A small network was shown many inputs. Here are its activations along a few directions, one row for each input.
In each table, some parts of the input vary, and every possible input appears once, in random order.
Descriptions start from the smaller parts, as in this example, which fits no table here: one of 6 places along a line, together with either a single point or (one of 2 separate values, together with one of 5 places around a ring) or one of 11 places around a ring.
Shared parts are said once, and a part with two or three values counts as separate values.

Other details of the inputs vary at random and push rows far along three fixed directions, the same in every table; ignore that.

Table:
r1: +0.55 +5.22 -1.40 -0.06 +4.74 -0.76 -1.82 -2.20 +2.74 +2.58 -2.77
r2: +0.94 +2.40 +1.56 +0.60 +2.32 -0.44 -0.26 -2.43 +0.69 +2.03 -0.73
r3: -0.34 -3.91 +0.74 -1.04 -1.43 -0.85 -2.46 -2.15 -0.09 +0.35 -1.61
r4: -3.09 -8.50 -1.21 +1.92 -0.45 -2.81 -4.60 +0.34 -1.55 -0.02 -3.25
r5: +0.69 +4.98 -1.91 +0.64 +3.66 +1.38 -3.25 -2.23 +3.21 +3.03 -1.14
r6: -0.89 +3.00 -1.97 +1.29 +3.73 +0.12 -0.38 -0.06 -1.61 -0.82 -1.62
r7: -1.83 -2.77 +1.28 +0.56 -2.53 -2.23 -2.71 +2.54 -4.52 -5.17 +4.96
r8: -2.47 -1.25 +2.07 +0.09 -1.94 +4.29 +6.45 +4.42 +3.88 +2.45 -0.07
r9: +0.44 +5.89 -0.18 +1.56 +2.70 +0.32 -3.04 -2.26 +2.54 +3.69 -2.41
r10: +1.85 +2.64 -2.75 +1.39 +0.46 +0.69 -1.50 +0.71 -1.61 +1.27 +0.55
r11: +1.31 +0.82 +3.83 -1.68 -0.02 -2.10 +1.17 -0.45 -2.34 -3.31 +6.87
r12: -0.53 +2.03 -2.14 +1.13 +0.76 -1.14 +1.03 -1.36 +0.71 -1.97 -0.27
r13: +1.09 +1.70 -0.37 -0.82 +2.38 +1.37 -0.70 -3.15 +0.70 +1.26 +0.00
r14: +1.83 +2.16 +0.58 -0.06 -1.96 -1.56 +0.26 +2.30 -5.11 -2.89 +6.41
r15: -0.17 -4.62 +0.32 -0.67 +0.22 -1.41 -2.45 -1.03 +1.33 +0.42 -0.21
r16: +0.36 -3.30 -0.80 +0.98 -1.11 +4.57 +7.95 +3.66 -0.41 +2.56 -1.02
r17: -1.22 -6.54 +0.55 -0.93 -3.04 -3.59 -4.91 -0.06 +1.23 -0.30 -5.20
r18: +1.15 +2.03 +2.29 -2.46 -2.16 +0.26 -0.67 +0.08 -1.91 -4.26 +6.96
r19: -2.33 -2.73 -0.30 +2.16 -1.40 +3.80 +8.63 +1.34 +2.22 +0.87 -0.81
r20: -1.36 -1.35 +1.23 -1.89 -2.18 +4.82 +7.45 +2.63 +2.29 +0.68 -2.75
r21: +2.48 +0.63 +1.04 -0.35 -0.45 -2.05 +1.65 +0.63 -5.94 -2.68 +6.06
r22: +1.81 +1.49 +2.21 -3.16 -0.13 -1.75 +0.73 +0.59 -1.58 -5.29 +6.07
r23: +1.30 +1.73 -2.20 +0.21 +1.23 -1.20 +0.61 +1.14 -2.25 +0.33 -0.70
r24: -0.09 -7.34 -3.35 +0.10 -2.16 -3.58 -4.49 +1.97 -0.85 +0.16 -4.11
r25: +1.66 +4.42 -0.01 +1.04 +3.50 +0.76 -1.69 -4.54 +0.94 +3.31 -3.35
r26: -3.36 -6.68 -2.30 +2.33 -4.01 -3.20 -4.78 +0.13 +1.88 -0.72 -2.07
r27: +0.27 +3.30 +0.18 -0.62 -0.40 +1.42 -1.93 -1.75 +0.51 +0.61 +0.01
r28: +0.69 +1.72 -0.56 -2.14 +1.14 +0.61 -0.39 -1.11 +0.97 -0.80 -0.37
r29: -1.50 -0.83 +2.70 +0.26 -3.45 +5.27 +6.43 +3.34 +2.60 +1.95 -1.67
r30: +0.73 +3.62 +0.86 -0.37 +1.98 -1.02 -0.33 -1.01 +1.29 +0.71 -1.77
Description of these inputs: one of 3 separate values, together with either one of 4 places along a line or one of 6 places around a ring.
Changing only the choice among 3 separate values turns r19 into r12. The same change can be made to r25. Which row results?
> r17
Change only the place on the line of 4 in r21. List by row number the other rows that result.
> r4, r16, r19
Change only the choice among 3 separate values in r3. List by row number the other rows that result.
> r20, r27
List by row number the other rows that have the choice among 3 separate values in common with r8.
> r5, r7, r9, r10, r14, r18, r26, r27, r29

Table:
r31: +0.34 +1.48 -3.33 +1.21 +1.53 +1.29 +1.78 +1.18 -0.86 +1.04 -1.84
r32: -0.47 -1.61 -0.10 +0.35 -1.72 -1.10 -3.17 -0.24 +0.74 +0.10 +0.54
r33: +0.01 -1.24 -0.41 -0.85 -1.67 -1.65 -2.96 +0.38 +0.80 -0.62 -0.49
r34: +0.33 -2.27 +1.00 -0.15 +0.05 -2.08 -2.29 -0.12 -0.62 +0.27 -0.67
r35: +1.74 +5.33 +2.70 -0.80 -0.16 -1.54 +0.07 -0.08 -2.56 -3.69 +6.31
r36: -3.30 -5.88 +4.00 -1.11 -5.12 +2.52 +7.91 +6.09 +0.95 -2.68 +2.28
r37: -1.31 -1.84 -0.20 +0.11 -0.84 -0.95 -3.03 -0.73 +0.90 -0.66 +0.41
r38: -0.08 +1.21 +0.42 +0.34 +1.95 +0.56 +2.08 -0.88 +0.71 +1.58 -1.34
r39: -0.41 +1.42 -0.47 +0.93 +1.21 +2.08 +1.60 -1.61 +1.56 +0.95 -0.79
r40: -0.95 -1.91 +0.66 +0.32 -0.20 -2.25 -1.95 -0.94 +0.23 -1.21 -0.92
r41: +0.88 +1.07 -0.15 +0.45 +1.52 +2.21 +1.24 -0.81 +0.75 +2.45 -0.61
r42: +1.06 -2.32 -0.08 -1.31 -0.37 -1.59 -2.33 -0.22 -0.39 -0.19 -0.86
r43: -0.20 -1.39 +1.00 -0.09 -1.07 -1.80 -2.85 +0.30 -0.68 +0.39 -0.77
r44: +0.59 +1.10 -0.65 -0.77 +1.52 +1.14 +2.15 -0.91 +1.00 +1.22 -1.65
r45: -0.13 +1.19 -2.86 +2.37 +1.44 +1.97 +1.74 +0.53 -0.88 +1.69 -0.65
r46: +0.77 +1.91 -0.36 -0.74 +0.21 +1.84 +0.89 +0.39 +0.67 +1.69 -1.67
r47: -0.45 +1.35 -2.09 +2.30 +1.74 +0.77 +1.93 +1.42 -1.12 +1.38 -1.48
r48: +0.15 +1.00 -0.44 +0.48 +1.64 +1.77 +1.90 -1.63 +0.99 +2.05 -0.61
r49: +2.50 +4.86 +2.23 -1.11 -0.29 +0.05 +0.00 -1.02 -3.53 -2.71 +6.54
r50: -0.84 -1.50 -0.46 -1.09 -0.80 -1.51 -2.72 -0.05 +0.93 -1.38 -0.63
r51: -0.24 -1.96 -0.41 -0.83 -0.61 -1.74 -2.00 -1.04 +0.43 -1.65 -1.10
Changing only one part turns r49 into r43. The same change can be made to r48. Which row results?
> r38
Describe the family of inputs behind these rows.
> one of 3 separate values, together with either a single point or one of 6 places around a ring
A walk changes only the place on the ring of 6. It starts at r42 and steps to r44. List the rest of the walk in order.
> r51, r50, r33, r46

Table:
r52: -0.67 +0.45 +1.00 -0.56 -0.71 -4.09 -6.89 -3.51 +0.27 -3.47 +1.13
r53: +1.72 -0.28 -1.15 -1.82 -0.79 -3.43 -6.72 -1.68 -3.66 -1.09 +1.65
r54: +0.60 +1.07 -0.59 +0.05 -0.58 -5.95 -6.67 -0.70 -3.94 -5.36 +1.99
r55: -2.33 -5.90 -3.26 +0.51 -3.40 -0.02 -1.71 +3.11 +2.70 +3.10 -4.50
r56: +0.65 +0.00 -0.45 +1.89 +2.08 -0.03 +1.20 -1.27 -0.88 +3.28 -1.46
r57: +2.43 -0.87 +2.80 -2.30 -0.39 -5.21 -5.72 -4.21 -1.47 -3.11 +2.92
r58: -1.71 -3.25 +3.38 -0.26 -2.21 +1.86 +9.69 +4.60 -3.23 -4.26 +6.89
r59: +1.43 +9.59 +0.23 -0.19 +3.15 +3.00 +1.36 -1.89 +3.44 +2.49 +0.60
r60: -0.60 +0.05 -3.16 -0.12 +2.24 +0.50 +1.71 -0.37 +0.21 +0.69 -2.01
r61: -2.85 -7.52 -3.14 +0.88 +0.51 -0.76 -0.47 +2.61 +2.73 +2.29 -8.23
r62: +1.14 -0.52 +1.18 -0.17 -0.45 -4.41 -6.96 -1.59 -5.08 -1.69 +4.52
r63: +0.43 +7.81 -0.67 -0.16 +6.28 +2.87 +2.93 -3.74 +3.51 +2.49 -2.00
r64: -0.05 +1.84 +1.38 -0.78 -0.87 +1.08 -0.64 +0.09 +3.06 +0.30 +1.10
r65: +1.74 -0.59 -1.18 +1.51 +1.50 +1.37 +1.44 -1.35 -0.26 +2.22 -1.90
r66: -2.78 -6.94 +0.61 -0.80 -2.28 +1.30 -2.22 +0.64 +4.99 +5.00 -7.40
r67: +2.57 +8.09 +0.34 -0.16 +5.30 +2.50 +2.52 -4.64 +2.87 +4.25 -2.67
r68: -2.40 -1.22 +4.59 -1.64 -4.62 +3.06 +8.37 +3.41 +1.11 -3.80 +3.59
r69: -1.10 -1.63 +3.67 +0.10 -4.93 +2.39 +7.88 +6.42 -2.13 -2.84 +7.97
r70: +1.81 +0.16 -0.78 +0.66 -1.38 -4.08 -7.34 -0.89 -2.80 -3.37 +4.98
r71: -0.26 -7.14 -1.14 +0.17 -1.18 -1.37 -0.11 +2.18 +0.93 +2.54 -6.75
r72: +2.89 +8.80 -0.85 -0.21 +4.52 +3.39 +1.73 -0.18 -1.03 +2.67 -1.17
r73: +0.43 -2.64 +3.04 -0.84 -3.80 +4.85 +7.30 +4.46 -2.28 -1.72 +4.61
r74: -0.79 +0.29 -0.06 +1.88 -0.64 -5.50 -6.34 -1.94 -4.15 -3.82 +3.96
r75: -0.16 -1.82 +6.51 -3.45 -4.64 +4.12 +7.29 +3.68 -0.33 -3.10 +5.73
r76: -2.98 -8.48 -3.55 +2.30 +0.23 +0.67 -0.56 +0.89 +3.02 +2.84 -6.66
r77: -3.99 -8.39 -0.73 +0.03 -0.34 +0.30 -0.99 +0.00 +6.10 +3.02 -7.33
r78: +0.17 +9.10 -4.01 +1.84 +4.06 +3.40 +2.64 -2.05 +0.79 +2.41 -2.38
r79: +3.07 -0.78 -0.58 -1.84 -0.49 -5.63 -4.85 -2.76 -4.75 -2.90 +2.88
r80: +2.31 +9.64 -2.04 +1.01 +3.88 +2.54 +1.58 +0.89 +0.70 +2.07 -0.37
r81: -0.71 +1.07 -1.40 +2.47 -0.05 +1.29 +0.57 -0.20 -0.43 -1.12 +0.28
Changing only one part turns r81 into r65. The same change can be made to r78. Which row results?
> r79
Describe the family of inputs behind these rows.
> one of 5 places around a ring, together with either one of 2 separate values or one of 4 places along a line
List by row number the other rows that have the place on the ring of 5 in common with r63.
> r58, r60, r61, r76, r77
